These are the activations of a small neural network, seen along a few directions. Each row is one input.
In each table, some parts of the input vary, and every possible input appears once, in random order.
Descriptions start from the smaller parts, as in this example, which fits no table here: one of 6 places along a line, together with either a single point or one of 9 places around a ring or (one of 2 separate values, together with one of 8 places around a ring).
Shared parts are said once, and a part with two or three values counts as separate values.
In the rows, zero is written as 128.

Other details of the inputs vary at random and push rows far along two fixed directions, the same in every table; ignore that.

A family of inputs:
x1: [183 180 138  50 150 172 144 147 128 153 161]
x2: [114  85  95 163 112 129  83  68 147 111  64]
x3: [177 194 158 145 129  90 145 109 133 126 203]
x4: [112 103  85 150 108 140 120  85 164 128 154]
x5: [ 95  98 115 195 135  82 131  85  99 106 134]
x6: [101  98 133 151 136 136  84 146 116  90  81]
x7: [128 123  69 121  83 160 109 160 132 146  81]
x8: [113 114 109 164 104 148  36  97 184  64 152]
x9: [117 155 151 115 135 122 187  94  97 138 127]
x10: [143 174 146 113 141 152 110 102 157  63 163]
x11: [ 95  49 117 125 137 159 105 189 119 142  36]
x12: [193 198 160  67 149 141 169 155 108 152 142]
x13: [100  82  96 128 113 164  98 230 111 140  69]
x14: [173 166 168  96 165 135 137  67 141 114 184]
x15: [152 113 150  65 163 148 180 196  76 186  86]
x16: [ 85 103  93 183  83 117  44  69 129 102  97]
x17: [102 154 148 163 115 107 120 134 133 105 158]
x18: [ 89  53 136 189 149 105  91 120 133  95  88]
x19: [124 125 100  98 106 185 132 204 167 148 151]
x20: [128 176 177  62 153  42 214 125 135  54 206]
x21: [ 97  77 126 178 134 105  90  53 101  86  78]
x22: [148 125 105 127 113 143  89 128 163 154 180]
x23: [112  67  50 137  90 155 132 178 146 193  65]
x24: [125 126 123 135 125 140 140  55 154 108 157]
x25: [140 146 140 142 126 112 169  76 126 113 133]
x26: [128 171 154 131 140 114 152  79  72  75 131]
x27: [152 100 134 139 139 120  89  98 145 140  99]
x28: [125 125  70 115  90 177  90 120 151 126 124]
x29: [182 179 155  95 143 117 217 168 118 183 178]
x30: [120 114  81   4 112 103 228 198 107 167 109]
x31: [ 96 105  87 114 101 154  95 131 113 150  51]
x32: [132 123 102  85 127 180 142 105 143 139 108]
x33: [140  70 111 119 132 152  90 115 172 168 129]
x34: [140 175 116 121 126 146 112  47 141  76 152]
x35: [122  66 148 173 156  84 102  93 110 131 112]
x36: [124  85  88 109 109 170 157 251 154 191  74]
x37: [ 87  88  87 204 106  93  82  94 107 104 119]
x38: [141 159 136  99 125 125 157 180 104 194 156]
x39: [138 126 153  96 150 135 135 135 112 172 100]
x40: [139 148 136 127 130 145 110 146 147  95 102]
x41: [108 109 102  65 121 179 165 178  99 196  45]
x42: [161 124 108  56 132 178 180 209 145 221 156]
x43: [162 211 182  98 137 111 156 122  91 134 186]
x44: [154 165 169 143 144  93 122 110  83  99 172]
x45: [126  90 136 159 140 106  58  98 105 110  98]
x46: [157 180 193 147 179  63 197 104  82 121 208]
x47: [101 143 152 165 112 117  78 115 138  80 135]
x48: [121 121 139 154 136  95 122 114 121 170 148]
x49: [133 167 109 172  99 103 134  86 135 106 159]
x50: [160 165 170  56 157  18 202  96 117 102 218]
x51: [109  75 103  88 135 159 195 200  80 190  59]
x52: [158 124 160 155 144  91 130  77 140 129 145]
x53: [131  90 110  87 128 182 141 221 147 168  45]
x54: [111  64 106 117 124 175 105 159 182 139 104]
x55: [ 96 114  72 103  84 160 145 199 110 205  88]
x56: [119 133 123 101 135 149 186 251  96 162 124]
x57: [134 162 143 172 112 106 123 129 155  85 167]
x58: [115  91 126 170 124 104  23  70 136 118  94]
x59: [113 109  60 136  89 163 100 122 161 142 138]
x60: [135 218 203 119 156 116 159 102 111  71 165]
x61: [142 156 187 135 158  92 156  75 108 137 161]
x62: [158 132 124 163 109 106  59 103 145 118 141]
x63: [119 161 172 150 168  95 193 151  98  99 175]
x64: [119 194 157 142 132  93 196  78  96 122 184]
x65: [111 137 122 166 114 109 111  90  85  83 128]
x66: [150 156 149 135 148  95 157 156  87 144 175]
x67: [148 182 154  81 145 162 210 171 149 131 199]
x68: [142  98  92 153 107 139  19  89 173 115 152]
x69: [124 108 150 179 134 108 114  97 164  84 121]
x70: [ 72  80 124 217 120  92  62  97 157 103 116]
x71: [ 90  96 149 170 136 115 103 109 146 111 102]
x72: [145 168 117 115 120 139 140 104 120 110 104]
x73: [155 175 130  81 111 170 169 230 130 140 122]
x74: [ 99 106 146 125 139 148 110 143 137 128  74]
x75: [112  77 113 134 131 165  67 112 179 100  98]
Each input here is: one of 3 separate values, together with either a single point or (one of 4 places along a line, together with one of 6 places around a ring).
Question: Changing only the choice among 3 separate values turns x67 into x4. The same change can be made to x71. Which row results?
Answer: x9
Question: A walk changes only the place on the ring of 6. It starts at x73 and steps to x57. List the rest of the walk in order.
Answer: x36, x69, x53, x40
Question: Change only the place on the line of 4 in x41. List by row number the other rows that result.
Answer: x2, x21, x32
Question: Change only the place on the ring of 6 in x48. List by row number the other rows that result.
Answer: x38, x39, x43, x58, x61
Question: Change only the choice among 3 separate values in x22. List by row number the other rows that result.
Answer: x19, x59

A family of inputs:
x76: [105 105  96 154 117 102  97 107 122 143 140]
x77: [ 94  75 113 124 127 120 102 163 136 135 103]
x78: [138  87 109 126 132 126  80 132 112 148  61]
x79: [167 175 155  97 152 115 186  65 146 104 203]
x80: [114 134 152 126 157 113 137 150 126 127 154]
x81: [105 122 142  85 149 150 156 164 114 136  91]
x82: [112 100 122 193 132  95  93 116 149 101 137]
x83: [ 90  79 127 143 125  95  90 116 138  97 122]
x84: [121 105  75 132 115 192  73 172 134 119 101]
x85: [153 128 115  83 146 130 147 208 110 187 123]
x86: [131  93 115 131 128  85  88 123 129 125 121]
x87: [126 149 129 121 123 123 176 116 109 115 109]
x88: [164 163 187 144 144  75 126  95 116 108 196]
x89: [111 137 104 169 103 133  44  96 168 110 120]
x90: [166 143 157 103 148 131 138 144  95 151 107]
x91: [146 183 145 100 100 164 132 157 143 152 142]
x92: [117 138 128 166 130 115 132  89 120 106 110]
x93: [162 138 116  80 152 163 175 144 153 168 157]
x94: [140 117 122 117 138  97 113 147 121 142 131]
x95: [ 93  86 123 136 149 147  93 141 134 133  76]
x96: [157 170 166 101 141  70 162  98 104  96 180]
x97: [112 117 109 176 131 127 112 106 128 124  90]
x98: [126 125 139 127 138 152 155 166 122 138  89]
x99: [133  87 118 124 122 106  85 102 115 120  72]
x100: [113  90  82 170 115 119 108 159 140 154 111]
x101: [123 166 180 137 161  83 151  98 120  85 189]
x102: [127 111 101 117 106 129  92  94 172 108 120]
x103: [117 122 136 175 129  86 120 108 137  88 154]
x104: [120 156 113 110  94 141 100 131 151 123 118]
x105: [110 107 126 175 139 125 105 113 138 103  88]
x106: [ 96  83 153 167 138 129  74  99 139 104 101]
x107: [129 170 118 104 103 150 113 146 148 135 124]
x108: [121 115 140  89 144 148 157 211 122 171 127]
x109: [120 134 138 148 131 131 130  76 101 134 135]
x110: [142 145 125 127 120 128 177 184 120 167 143]
x111: [158 145 138 102 121 164 133 143 163 152 149]
x112: [120 141 111 135 132 111 133 128 110 157 161]
x113: [120 142 168 103 160 151 159 153 112 132 117]
x114: [155 123 132  94 137 126 140 194 114 177 131]
x115: [116 173 187 134 168 105 149  77 111  74 155]
x116: [151 222 172 125 122 129 139  97 139 101 186]
x117: [153 157 106  62 128 171 161 179 152 168 125]
x118: [153 179 138 108 130 179 143 152 114  99 166]
x119: [131 115 140 115 129 164 163 186 119 153  83]
x120: [101  94  90 154 109  99  93 107 124 138 131]
x121: [143  56  95 117 115 170 103 140 179 180 115]
x122: [128 143 117 111 110 107 184 153 114 134 142]
x123: [114  93  75 108  96 177  86 161 130 103  94]
x124: [130 165 157 129 147 125 174 123 112 101 122]
x125: [135 141 131 114 118 129 159 155 104 179 160]
x126: [126  71  97 136 115 118  89  60 179 110 129]
x127: [110 103 119 193 121 123  95  89 136 115  93]
x128: [151 159 143 134 135 136 115  92 169 115 169]
x129: [108 140 114 143  86 113  64  79 161  86 120]
x130: [142  90 109 135 141 129  75 135 113 153  64]
x131: [115 118 110  76 114 156 174 143  90 170  98]
x132: [101  91  92 151 111 133 115 125 131 133  63]
x133: [122 113 113  92 122 135 177 214 122 157 111]
x134: [150 142 118  84 111 211 141 208 114 144 130]
x135: [136  73 109 161 128 133  77  70 188 128 142]
x136: [124 129 111 152 117 104 144 139 126 135 140]
x137: [125  94  76  99 104 160  94 150 174 153  91]
x138: [157 128 129  70 139 138 150 166  92 164  78]
x139: [114 137 128 134 133 130 140  79  97 134 128]
x140: [109 150 174 116 152 108 151  88 114  77 137]
x141: [146 170 170 179 122  83 155  92 124 104 196]
x142: [116 118 146 168 122 125 109  54 107 124 137]
x143: [162 194 140  95 148 149 164 130 150 136 173]
x144: [118 117 121  88 122 149 176 181 114 137  72]
x145: [151 188 133  97 132 170 154 148 110  91 163]
x146: [161 127 167 144 138 110  97  95 108 121 116]
x147: [112 128 142 153 134 110 135  97 126  81 105]
x148: [119 123 113 144 121 114 121 129 116 159 155]
x149: [139 163 177 171 144  87 155 105 131  86 192]
x150: [ 93  91 106 158 117 121  93  60 112 122 104]
x151: [144 149 171 139 133 114 172 155 126 124 169]
x152: [102  78 148 170 129 109  74 125 146 118 135]
x153: [161 154 142 110 150 124 161  74 153 114 187]
x154: [120 129 109 102 136 163 161 143  91 179 106]
x155: [126 137 110 127 115 108 167 154 118 139 140]
x156: [134 141 146 147 125 140 159 127 114 135 114]
x157: [111 132 118 135 113  88 129  90 112 117 158]
x158: [135 162 120 126 121 151 114 110 120  64 157]
x159: [102  70  99 138 102 110 116 162 139 122  97]
Question: What is each input in this table made of?
Answer: one of 6 places along a line, together with either one of 4 places along a line or (one of 2 separate values, together with one of 5 places around a ring)
Question: Changing only the place on the line of 6 turns x106 into x95. The same change can be made to x151. Which row results?
Answer: x82
Question: A walk changes only the place on the ring of 5. It starts at x92 and steps to x139. List the rest of the walk in order.
Answer: x78, x115, x124
Question: A walk changes only the place on the line of 4. It starts at x158 and steps to x104. List the rest of the walk in order.
Answer: x137, x79
Question: Change only the choice among 2 separate values in x105. List by row number the other rows that result.
Answer: x82
Question: Change only the place on the line of 6 in x100. List by row number the other rows that result.
Answer: x110, x122, x136, x141, x155

A family of inputs:
x160: [126  88 117 156 129 122  69  97 159 101 130]
x161: [107  78 101 114 124 131 109 175 115 173  74]
x162: [134 175 132  67 124 178 179 163 115 132 113]
x163: [141 179 133  66 130 179 178 164 107 132 116]
x164: [155 189 155 126 136 106 167  71 127 102 189]
x165: [117 138 141 193 127 109  53  14 138  35 139]
x166: [106  91 119 184 111  82  71  83 141  82 117]
x167: [138 195 177 129 146 110 167  93 135  77 206]
x168: [139 191 162 138 134 111 160  97 121  90 201]
x169: [101  68  63 152  93 146  72 146 152 155  88]
x170: [139 152 121 123 121 133 139 138 118 147 146]
x171: [132 139 128  96 130 154 153 178 135 142 141]
x172: [110 101 138 182 129 110 104  77 131  99 120]
x173: [119  83  97 134 122 148 110 192 130 165  66]
x174: [135 146 129 106 122 149 142 181 119 166 135]
x175: [140 170 153 124 145 121 178 142 117 114 142]
x176: [106  98 130 191 135  71  69  45 125  72 137]
x177: [127 131 160 160 142 113 134  91 115 111 134]
x178: [134 167 157 115 128 100 176 129 116 103 152]
x179: [124 105 114 154 131 128 113 144 130 124 101]
x180: [128 122 156 186 142  85  54  39 163  69 161]
x181: [139 139 130 143 125 114 109  90 139 135 139]
x182: [163 184 169  88 155 131 175 135 125 122 178]
x183: [118  64  70 143 102 143  65 134 152 169  79]
x184: [132 128 125  87 130 151 151 163 148 141 131]
x185: [128  92 104 130 117 133  96 109 159 130 114]
x186: [102  74  99 112 126 142 127 165 116 167  80]
x187: [111  84 110 123 133 132 124 144 109 152  96]
x188: [157 203 153  92 136 122 204 107 121 125 185]
x189: [128 151 168 130 152  99 153  98  98 122 150]
x190: [133 130 128 126 125 121 126  91 157 112 144]
x191: [151 131 104  96 121 152 151 151 123 165 126]
x192: [113  91 116 163 123 127  63 121 154 115 125]
x193: [157 144 139  85 134 143 151 148 133 163 130]
x194: [111  96  97 123 119 148 136 190 140 156  74]
x195: [138 143 140  97 136 150 141 181 130 155 136]
x196: [114 119 168 217 139  78  77  22 132  73 143]
x197: [131 170 151  89 145 112 199 139 101 129 151]
x198: [119 119 121 185 113 102  66  73 143 113 139]
x199: [140 101 111 132 124 131  99 105 148 125 124]
x200: [107 103 130 150 127 130 131 118 132 128 106]
x201: [112  73  76 132 101 163  88 184 138 164  94]
x202: [118  92 124 152 132 134 120 124 120 134 101]
x203: [153 167 150  91 135 118 189 165  96 128 145]
x204: [127 141 103 101 111 150 160 166 129 160 130]
x205: [122 117 130 100 141 133 158 158  97 163 110]
x206: [138 128 148 189 132  80  65  11 158  66 167]
x207: [117 139 146 116 142 113 169 116 110 124 139]
x208: [116  69  91 118 117 155  88 161 163 146  93]
x209: [132 154 150 106 145 106 165 133  95 130 143]
x210: [145 164 157 110 134 104 168 143 103 119 147]
x211: [121  82  71 123 101 161 102 175 132 173  92]
x212: [113  72  98 122 104 132  97 189 128 166  65]
x213: [121 123 119  91 135 129 165 168 103 153 112]
x214: [158 231 195 112 149 125 164  73 102  77 175]
x215: [141 146 142 108 141 140 167 186 113 158 108]
x216: [106  82  97 174 104 130  55 127 146 131 114]
x217: [134 182 144  99 126 142 187 157 121 133 173]
x218: [113  98  96 130 112 166  71 133 134 128  67]
x219: [143 145 135  98 137 151 153 168 124 137 151]
Question: Changing only one part turns x216 into x217. The same change can be made to x206. Which row results?
Answer: x190
Question: What is each input in this table made of?
Answer: one of 5 places along a line, together with either a single point or one of 5 places around a ring or one of 6 places around a ring
Question: Change only the place on the ring of 5 in x186. List by row number the other rows that result.
Answer: x166, x172, x175, x213
Question: List by row number the other rows that have the place on the line of 5 in common with x202.
Answer: x160, x165, x176, x179, x187, x191, x199, x201, x203, x211, x219
Question: A walk changes only the place on the line of 5. It starts at x188 and steps to x164. List the rest of the walk in order.
Answer: x191, x183, x181
Question: Change only the place on the ring of 6 in x195. List by row number the other rows that result.
Answer: x174, x180, x181, x193, x198
